These are the activations of a small neural network, seen along a few directions. Each row is one input.
In each table, some parts of the input vary, and every possible input appears once, in random order.
A made-up example of a description, with smaller parts first: ring(8) and (point or (values(2) and line(4)) or ring(9)).
Shared parts are said once, and a part with two or three values counts as separate values.
In the rows, zero is written as 128.

Other details of the inputs vary at random and push rows far along two fixed directions, the same in every table; ignore that.

Table:
r1: [136 128 136 120 126 110 117 100 148 123 132 128]
r2: [100 133  93 119 144 215 134 182  97 130 112 126]
r3: [104 111 137 126 161 180 164 177 110 122 122 120]
r4: [143 130 138 128 115  97 128  99 139 136 133 131]
r5: [112 124  92 123 152 207 130 187 102 138 108 126]
r6: [ 78 188 155 243  41  45 152 173  26  80 132 142]
r7: [109 127  91 119 152 214 133 178  96 139 119 127]
r8: [141 116 130 121 146 107 107 113 153 125 140 127]
r9: [138 121 130 120 138 104 105  99 143 127 148 130]
r10: [141 134 144 123 100  95 132  98 144 133 125 129]
r11: [140 132 139 120 117 107 125 102 148 127 129 128]
r12: [148 123 137 116 122 110 138 100 154 144 129 129]
r13: [144 112 131 113 144 112 116 109 154 132 130 125]
r14: [152 120 140 115 123 104 133 106 155 143 120 124]
r15: [135 122 127 115 139 112 106  97 152 121 141 129]
Each input here is: values(3) and (point or line(4)).
Changing only the values(3) part turns r8 into r9. The same change can be made to r14. Which row results?
> r12
Which other rows agree with r2 in the values(3) part? List them by row number.
> r1, r10, r11, r15
Change only the values(3) part in r2. List by row number the other rows that result.
> r5, r7

Table:
r16: [136 157 126 149  78  85 123 109 123 135 112 135]
r17: [136 158 118 159  79  78 112 108 111 133 126 138]
r18: [118  92 120  81 195 220 152 155 130 134 146 120]
r19: [ 87 131 131 148 141 174 153 190  91 103 122 124]
r20: [136 154 122 146  84  89 120 109 121 136 117 135]
r21: [127 153 129 161  90  69 105 113 120 114 127 133]
r22: [146 138 137 164  94  61 119 121 123 131 117 133]
r23: [140 144 118 134  99 105 109 116 134 138 107 128]
r24: [134 136 138 123 108 110 131 107 137 131 129 129]
r25: [110  85 151 102 191 203 184 176 125 129 137 115]
r26: [151 100 129  74 168 148 113  89 182 137 142 122]
r27: [130 136 134 140 116  90 114 102 127 116 146 133]
r28: [154 112 103  87 150 151 100 108 163 154 118 125]
r29: [140 140 109 139 108 105 100 117 124 137 121 133]
r30: [ 78 151 153 177 106 140 168 181  75  91 126 128]
r31: [132 134 136 134 121  97 116 101 134 118 141 129]
r32: [ 88 149 149 205  96 119 181 198  52 108 118 131]
r33: [157 114 101  89 148 140 104  93 159 156 134 131]
r34: [135 118 162 139 130  78 138 107 141 121 138 129]
r35: [155 111  98  93 154 145  92 106 155 152 126 129]
r36: [149 109 114  91 160 137  99 102 168 137 135 124]
r37: [104  99 135  93 187 216 158 164 133 119 135 118]
r38: [149 114 133  82 138 138 130  94 171 146 128 125]
r39: [147 109 124  84 151 138 109 101 178 137 122 122]
r40: [140 146 117 135  99 101 114 107 129 139 122 134]
r41: [ 93 131 138 142 133 176 167 177  88 113 133 124]
r42: [134 138 153 167 100  46 122 115 129 116 127 131]
r43: [ 92 122 120 145 158 182 142 188  86 104 136 126]
r44: [152 112 124  86 147 136 117  91 162 144 141 126]
r45: [ 90 146 120 169 112 165 150 196  70 113 110 128]
What do these inputs look like to the network?
> ring(5) and (point or line(5))
Changing only the ring(5) part turns r35 into r33. The same change can be made to r29. Which row results?
> r17
Which other rows agree with r25 in the ring(5) part? List them by row number.
> r18, r24, r38, r41, r44
Start at r21 and move only the ring(5) part, one step at a time. The first step leads to r28. Which rows follow, in order?
> r40, r41, r26
